Each row below holds a small network's activations on one input, seen along a few directions.
Each table varies a few parts of the input and shows all the possible inputs, shuffled.
Descriptions start from the smaller parts, as in this example, which fits no table here: ring(8) and (point or line(9) or (values(2) and line(6))).
Shared parts are said once, and a part with two or three values counts as separate values.
(in the rows, 128 means zero)

Table:
R1: [ 75 177 133 202  83 195  66 159 138 174 160 164 183 137]
R2: [154 165 152 188 112 148 104  77 136 153 111 162  70  79]
R3: [121 173 169 165  91 182  78 109 195 140 125 117 164 117]
R4: [131 136 189 114 116 152 106 112 176 109 120  81 169 112]
R5: [164 127 171 138 137 118 130  79 117 122 107 126  76  74]
R6: [175 167  82 119 131  39 159 154 102 156 102 175  78 210]
R7: [156  62 135  86 169 108 171 102  88 109 112 107  83  96]
R8: [ 79  61  78  60 159 127 163 163 127  66 163  80 183 133]
R9: [141 176  98  94 111  71 134 187 161 144 115 130 173 248]
R10: [106 168 116 224 102 161  91 128  79 187 146 209  90 100]
R11: [122  70 152  62 149 142 147 135 148  96 126  61 176 134]
R12: [111  53  61  84 177  94 187 130  68  79 148 126  90  96]
Describe the family of inputs behind these rows.
Answer: values(2) and (point or line(5))
The inputs of R10 and R1 match in every part but the values(2) part. If R12 is changed in the same way as R10 into R1, which row does it become?
Answer: R8

Table:
R13: [114 210 105 171  91 154  85 143 207 128 152 139 167 170]
R14: [192 102 150 137 139 125 144 100  88 177  90 149  61 146]
R15: [ 85 109  54 133 146 116 142 193  58 159 160 176 140 166]
R16: [105  85 107  70 127 138 143 105 187  58 127  70 167  99]
R17: [140  95  63  97 140  80 177  93 119  74 115 136  62 106]
R18: [175 110 136 107 168  65 161 111  73  93 126 121  75 114]
R19: [131 124  43  73 139  57 177 135 147  94 113 133 108 162]
R20: [ 69  64 113 150 152 186 133 138  62 138 170 142 122  60]
R21: [137 189 142 151  94  78 112 151 111 177 103 179 120 162]
R22: [145 161 161 175  93 100 113 108  81 158 106 181  74 108]
R23: [112 179 134 181 101 189  69 100 203 112 150 118 168  96]
R24: [155  94 194 111 129 184 110 114 156 159  98  82 164 140]
R25: [141 101 180  80 154 124 127 123 140  76 137  55 179 107]
R26: [ 58  70 118 133 134 197 111 161  98 124 173 112 203 103]
R27: [104 115  79  62 119 102 158 148 193  73 127  90 166 175]
R28: [109 153 204 149  82 159  78 119 148 141 116 113 177 102]
R29: [115  78 103  88 148 127 167  83 154  70 121 103  89  56]
R30: [183 131 130 113 138 103 144 141 117 196  87 146 107 201]
R31: [146 189  89 209 113 130 106  92 135 129 136 183  64 100]
R32: [166 138 117  84 167  43 161 154 102 113 123 117 120 169]
R33: [110 184 176 139  73 124  94 161 152 157 118 134 178 177]
R34: [151  95 176  97 176 114 151 100 107  89 131  88 102  66]
R35: [ 58 102  89 122 125 162 127 202 101 139 175 133 203 180]
R36: [ 95  81  72 158 143 138 143 149  27 141 165 176  95 109]
R37: [139 130 152  72 146  88 142 167 146  92 137  74 177 182]
R38: [120 147 200 166 102 148 103  95 114 154 112 146 101  61]
R39: [139 216  71 184 114 109 105 136 166 148 133 183 109 155]
R40: [156 125 165 101 118 149 126 154 159 175 100 101 164 215]
R41: [121 174 129 199 121 178  95  76 168 126 144 149  91  54]
R42: [167  87 189 127 148 174 135  88 122 172  95 115  88  99]
The inputs of R38 and R33 match in every part but one. If R34 is changed in the same way as R38 into R33, which row does it become?
Answer: R37
Describe the family of inputs behind these rows.
Answer: ring(5) and (point or line(5))
List by row number the other rows that have the ring(5) part in common with R32.
Answer: R15, R19, R21, R30, R39
A walk changes only the ring(5) part. It starts at R17 and steps to R19. List the rest of the walk in order.
Answer: R27, R16, R29
List by row number the other rows that have the ring(5) part in common with R28.
Answer: R16, R23, R24, R25, R26
